Each row below holds a small network's activations on one input, seen along a few directions.
In each table, some parts of the input vary, and every possible input appears once, in random order.
A made-up example of a description, with smaller parts first: one of 4 places along a line, together with either a single point or one of 11 places along a line or (one of 3 separate values, together with one of 5 places around a ring).
Shared parts are said once, and a part with two or three values counts as separate values.
In the rows, 128 means zero.

Other details of the inputs vary at random and push rows far along two fixed directions, the same in every table; ignore that.

Table:
x1: [ 83 146 126 105 121 128 144 121 152  95 110  84]
x2: [153 157 169 151 122 127 124 148 122  97 144 185]
x3: [127  99 100 149 134 127 131 115  92 146  78 131]
x4: [162 118 164  69  48 148  66 141 144 157 182 168]
x5: [203 156 144  97  78 130 102 182 183 118 190 107]
x6: [189 115 159 157 130 131 141 132 118 133 196 134]
x7: [159 127 152  63  45 150 111 136 129 147 179 161]
x8: [ 84  93 115 153 122 120 135  93 110 130  76 136]
x9: [107 147 122 122  91 145 156 140 174 104 109  65]
x10: [193 166 142 132  91 142 115 150 159  93 166 121]
x11: [114  97  86 100  75 139  83 127 139 126 129  93]
x12: [ 65  94 117 126 134 136 120  80 123 133  89 132]
x13: [ 87  99 112 129 113 135 142 106 143 133 138  65]
x14: [ 69 141 111 109 152 132 153 110 136  95  85 123]
x15: [168 156 152 150 148 137 109 156 113  84 171 160]
x16: [207 128 139 139 103 130 110 133 115 153 181 148]
x17: [ 74  98 116 145 200 105 155  94  81 160 111 119]
x18: [164 160 167 168 165 110 134 152  95 127 131 215]
x19: [184 123 124 117  91 132  80 135 139 139 213 121]
x20: [171 118 156 105  83 137 110 155 136 165 208 113]
x21: [ 74  91 117 176 182 105 136  84  87 131  93 155]
x22: [111 147 113 134 127 129 167 142 152 133  85  85]
x23: [164 122 181 183 176 133 166 130  79 150 195 156]
x24: [113 155 110  36  15 154 118 145 191 107  98 101]
x25: [ 96 141 110  77  17 140  82 136 203  75 118  91]
x26: [112  96 100 120  89 142  99 112 129 109 125  96]
x27: [162 170 183  99  81 145 133 156 143  98 183 132]
x28: [140 163 153 100 147 133 123 154 121 116 178 180]
x29: [167 155 170 157 176 105 114 161  97 131 148 213]
x30: [175 115 153 152 119 144 115 133  88 121 167 161]
x31: [ 87 142 139 163 189 131 159 107 112 113  52 166]
x32: [106 145 124  85 107 122 131 142 153 128  98  89]
x33: [183 159 166 181 181 134 138 156  83  96 149 188]
x34: [116 143  99 187 215 110 152 106 120 101  87 112]
x35: [142 142 101 128 112 123 151 143 171 120  90  82]
x36: [196 125 157 187 173 125 136 117  81 138 182 167]
x37: [ 94 138 110 137 144 110 113 134 137 113  99 145]
x38: [142 160 163 116 138 137  96 151 135 120 167 188]
x39: [104 138 118 165 210 109 173 139 117 146  81 106]
x40: [ 65  97  90  85 118 130 126  98 126 145 105 113]
x41: [ 97 133  78 124 131 129 109 139 146 100  79  95]
x42: [179 154 149 175 213 109 143 160 117 123 189 155]
x43: [127 138 101 118  83 137 146 136 193  92  98  55]
x44: [162 118 157 136  98 121 108 133 100 152 158 193]
x45: [134 147  85 149 143 119 145 123 145 123  59  98]
x46: [ 87  97 107  97 142 122 137 104 105 162  87 135]
x47: [ 94 106 121  88  81 147 139 100 129 127 111 120]
x48: [109 100  87 160 155 119 130  84 123 126 107  88]
x49: [ 78 102 122 104 108 129 135  94 127 128 128  83]
x50: [100 108 126  72  30 148 125 109 157 124 129  65]
x51: [ 87 100 115 120 118 133 130  93 117 162  60 146]
x52: [ 78 102 113  89 104 140 130  93 128 123 125 117]
x53: [203 122 130 100  65 133  76 143 146 149 196 119]
x54: [ 96 145 116  96  86 141 123 126 165 123  52 131]
x55: [104 102 116 173 183 116 182 107  91 174  91 111]
x56: [ 81  95  98 144 159 120 148 111 123 159 124  80]
x57: [124  97  94  84  30 142 103 117 199 111 158  36]
x58: [111  88  86 132 136 121 112 117 105 148  72 108]
x59: [108  90  85 147 162 110 139 109 134 148 122  80]
x60: [105  94 115 130 125 107 107 114 111 157  96 148]
x61: [ 94 103 131 106  76 151 115  96 139 132  97 130]
x62: [138 117 151  79  62 149  67 131 144 145 192 161]
x63: [121 139  94 146 143 127 140 137 120 114  48 122]
x64: [131  97  94 139 120 119 151 112 139 154  97  83]
x65: [179 162 134 177 209 111 124 146 108 122 171 162]
x66: [143 161 187 159 192 133 125 133 102 107 163 214]
x67: [134 141  93 173 213 101 145 124 116 134  65 118]
x68: [ 95 148 129 121 151 136 168 119 123 102  81 143]
x69: [ 86 139 110 171 218 112 170 133 120 133 103 103]
x70: [146 114 146 106  71 127  70 139 130 137 201 166]
x71: [ 89 136 118 119 155 124 124 124 138 135  50 145]
x72: [158 125 177 147 168 117 156 124  64 168 167 177]
x73: [153 117 174 138 182 110 140 129  66 173 174 169]
x74: [ 93 143 123 156 172 127 164 129 141 107 118  88]
x75: [128  90  86 100  82 122 117 124 170 151 113  55]
x76: [152 167 163  73  76 138 100 167 159 111 208 122]
x77: [119 132 100 165 204 111 138 139  97 124  53 138]
x78: [162 163 172 122 188 121 140 157  90 135 158 209]
x79: [172 154 150 156 162 123 139 150 145  96 185 126]
x80: [169 172 173  92  83 136 131 163 140 123 169 141]
Description of these inputs: one of 2 separate values, together with one of 5 places around a ring, together with one of 8 places around a ring.
Question: Changing only the choice among 2 separate values turns x47 into x68. The same change can be made to x50. Which row results?
Answer: x27
Question: Changing only the choice among 2 separate values turns x79 into x57. The same change can be made to x66. Which row results?
Answer: x12
Question: Which other rows does x35 become when the choice among 2 separate values takes its other values? List them by row number.
Answer: x64
Question: Which other rows does x17 become when the choice among 2 separate values takes its other values? List them by row number.
Answer: x76

Table:
x81: [ 69 111  73 139 151 118 149 106 143 122  51  65]
x82: [165 143 150 121 110 133 119 149 143 124 186 127]
x83: [144 134 104  63   8 149  95 148 202 115 142  57]
x84: [158 146 147  91  73 140 103 153 147 122 155 143]
x85: [155 150 166 118 123 134 118 146 124 124 172 171]
x86: [ 73 118  91 132 135 123 140 107 137 123  42 107]
x87: [ 82 123 106 165 205 111 155 101  97 127  55 145]
x88: [155 134 130 135 126 131 122 136 135 119 155 123]
x89: [ 89  88 122 153 182 116 143  89  73 165  93 160]
x90: [158 150 182 167 203 122 151 138  72 131 165 207]
x91: [ 81 110  73 135 124 121 142 107 156 123  50  60]
x92: [172 104 158 132 119 129 110 127  98 159 211 154]
x93: [168 143 166 171 192 121 153 140  90 131 178 163]
x94: [122 139 124  70  40 145  91 144 175 107 137 108]
Question: Changing only one part turns x92 into x89. The same change can be made to x88. Which row results?
Answer: x87
Question: Describe the family of inputs behind these rows.
Answer: one of 2 separate values, together with either a single point or one of 6 places along a line
Question: Which other rows does x84 become when the choice among 2 separate values takes its other values? List them by row number.
Answer: x83
Question: Which other rows does x90 become when the choice among 2 separate values takes its other values? List them by row number.
Answer: x93

Table:
x95: [192 154 177 146 143 129 122 157 110 129 193 187]
x96: [167 149 160 117  99 140 104 152 141 115 187 153]
x97: [145 104 143 105  84 135 102 124 115 155 166 152]
x98: [134 138 139 127 121 130 130 134 133 117 144 129]
x99: [101 119 103 170 201 108 164 114 106 141  73 118]
x100: [149 137 143 143 150 126 126 140 122 126 163 140]
x101: [154 143 150 123 110 134 125 145 133 122 157 134]
x102: [139 136 122  76  41 144 105 147 183 120 150  79]
x103: [ 87 123  82  99  88 130 118 119 166 113  66  78]
x104: [ 80  83  93 115 111 125 118  90 120 151  82 109]
x105: [107 124  95  85  53 145 108 127 181 107 113  67]
x106: [103  94 130 147 166 121 130  99  83 156 124 159]
x107: [ 74 113  77 130 123 122 146 108 149 123  42  73]
x108: [163 139 132  93  58 144 105 150 162 117 166 110]
x109: [189 146 161 133 124 134 112 151 120 121 196 159]
x110: [113 124 121 186 217 107 159 112  88 131  87 146]
x111: [166 151 170 161 188 123 131 147  88 125 175 194]
x112: [162 138 146 151 159 120 127 141 113 131 164 150]
x113: [ 92 129 113 157 199 114 164 114 101 133  63 132]
x114: [139 143 144 117 110 134 123 138 142 118 150 136]
x115: [ 82  90 115 126 140 122 135  92 102 154 100 131]
x116: [101 125  97  84  60 136 117 128 183 115 112  62]
x117: [143 107 156 114 110 134 114 121 101 157 168 162]
x118: [181 155 175 127 121 136 120 155 125 126 189 168]
x119: [ 89 119  94 135 149 124 156 109 132 128  64  88]
x120: [ 90 130 110 138 166 119 151 115 120 123  78 122]
x121: [142 140 142 164 195 115 148 135  91 134 121 172]
x122: [123 132 107  83  44 142  97 135 186 109 119  85]
x123: [101 124 114 162 196 116 165 109 103 128  89 125]
x124: [130 134 130 127 113 133 120 135 139 114 138 121]
Question: Describe the family of inputs behind these rows.
Answer: one of 5 places around a ring, together with either a single point or one of 5 places along a line
Question: Changing only the place on the ring of 5 turns x115 into x117. The same change can be made to x98. Which row results?
Answer: x101
Question: A walk changes only the place on the ring of 5. It starts at x96 and steps to x122. List the rest of the walk in order.
Answer: x95, x118, x114
Question: Which other rows agree with x112 in the place on the ring of 5? List them by row number.
Answer: x103, x104, x109, x110, x122

Table:
x125: [ 98 131 115 136 152 120 150 118 123 131  80 122]
x126: [173 140 145 115 104 135 114 155 137 127 185 133]
x127: [ 88  84  98 115 114 123 122  94 122 152  98 100]
x128: [ 87 115  92 119 110 129 138 108 150 117  92  75]
x129: [ 94 117 102 123 126 126 137 112 141 117 103  84]
x130: [100 126  97 112 100 136 125 119 153 115  69  96]
x131: [157 134 147 104  72 144 112 144 158 122 179 111]
x132: [162 147 148  94  78 138 107 154 148 116 166 139]
x133: [111 117 101 151 142 120 134 119 133 126  87 103]
x134: [136 114 165 173 222 113 140 115  45 163 150 219]
x135: [ 86  84  97 129 130 121 133  89 112 157  90 109]
x136: [162 140 154 122 116 137 115 147 128 119 198 138]
x137: [180 141 152 128 116 131 123 150 126 130 186 146]
x138: [167 141 151 125 111 131 123 146 131 133 179 134]
x139: [ 96 127  99 131 147 123 137 113 132 120  65 112]
x140: [139 144 162 172 208 118 154 126  77 126 147 190]
x141: [167 139 133 105  81 142  99 149 154 120 174 116]
x142: [151 132 136 176 185 112 139 130 101 133 138 156]
x143: [174 136 160 199 230 115 153 132  65 140 154 187]
x144: [164 149 154 113 114 135 116 156 129 122 169 158]
x145: [145 133 145 161 185 114 148 131  98 140 143 144]
x146: [153 107 149 115 106 134 102 128 108 154 190 154]
x147: [ 94 126 120 130 138 129 145 116 135 124  87 117]
x148: [151 138 134  98  76 139 109 149 157 126 169 103]
x149: [ 91 127  90 110 112 133 125 119 154 117  67  94]
x150: [116 133 123 169 188 112 145 121 105 127  89 157]
x151: [ 98 119 107 128 137 127 141 118 143 130 106  92]
x152: [159 137 150 104  85 138 111 145 154 123 187 117]
x153: [143 144 149  87  69 142 106 145 163 114 166 125]
x154: [ 74  91  99 103  92 133 120  96 129 144  72 110]
x155: [120 123 114 174 197 110 143 123 106 133 104 134]
x156: [ 74  93 104 120 135 121 129  92 110 149  74 128]
x157: [109 131 117 157 178 112 139 121 113 123  84 143]
x158: [137 145 144  92  78 145 105 146 152 107 169 130]
x159: [125 123 112 168 188 116 152 113 105 135  98 129]
x160: [113 132 117 160 186 118 150 114 104 129  80 147]
x161: [156 143 142  92  62 144 107 152 155 115 154 128]
x162: [125 140 138 127 140 123 135 133 123 127 121 137]
x163: [167 147 155 130 108 134 106 152 132 116 163 162]
x164: [119 140 132 124 138 127 133 135 127 129 118 133]
x165: [ 87 126 101 104  92 133 133 121 157 121  69  85]
x166: [ 76  94  98  98  88 131 118  96 133 145  79 112]
x167: [178 143 171 142 142 130 130 145 116 133 202 161]
x168: [ 99 130 125 138 157 123 150 115 125 128  95 131]
x169: [178 140 149 133 114 127 105 151 134 122 184 144]
x170: [ 77 124 102 111 117 129 135 111 146 109  80  95]
x171: [155 144 161 181 223 111 161 134  69 138 137 200]
x172: [140 145 146  87  71 145 105 148 163 116 167 125]
x173: [145 144 151  97  70 147 107 145 149 106 169 133]
x174: [111 119  95 130 132 124 132 115 141 125  89  90]
x175: [ 87 126  89 116 111 126 120 122 157 115  67  97]
x176: [162 136 164 188 217 113 159 134  71 146 156 175]
x177: [ 97 116 107 138 138 127 144 111 130 120  99  94]
x178: [155 103 146 100  64 142  95 127 126 148 185 136]
x179: [ 96 114  83 111 105 124 135 117 157 124  78  67]
x180: [161 132 132 103  69 141 112 148 154 122 162 108]
Question: Describe the family of inputs behind these rows.
Answer: one of 2 separate values, together with one of 4 places along a line, together with either a single point or one of 6 places along a line
Question: Changing only the place on the line of 4 turns x162 into x164. The same change can be made to x169. Which row results?
Answer: x155
Question: Changing only the place on the line of 4 turns x130 into x160. The same change can be made to x165. Which row results?
Answer: x125
Question: Which other rows does x170 become when the place on the line of 4 takes its other values? List them by row number.
Answer: x140, x158, x173
Question: Which other rows agree with x137 in the place on the line of 4 and the choice among 2 separate values? List them by row number.
Answer: x128, x135, x138, x142, x159, x167
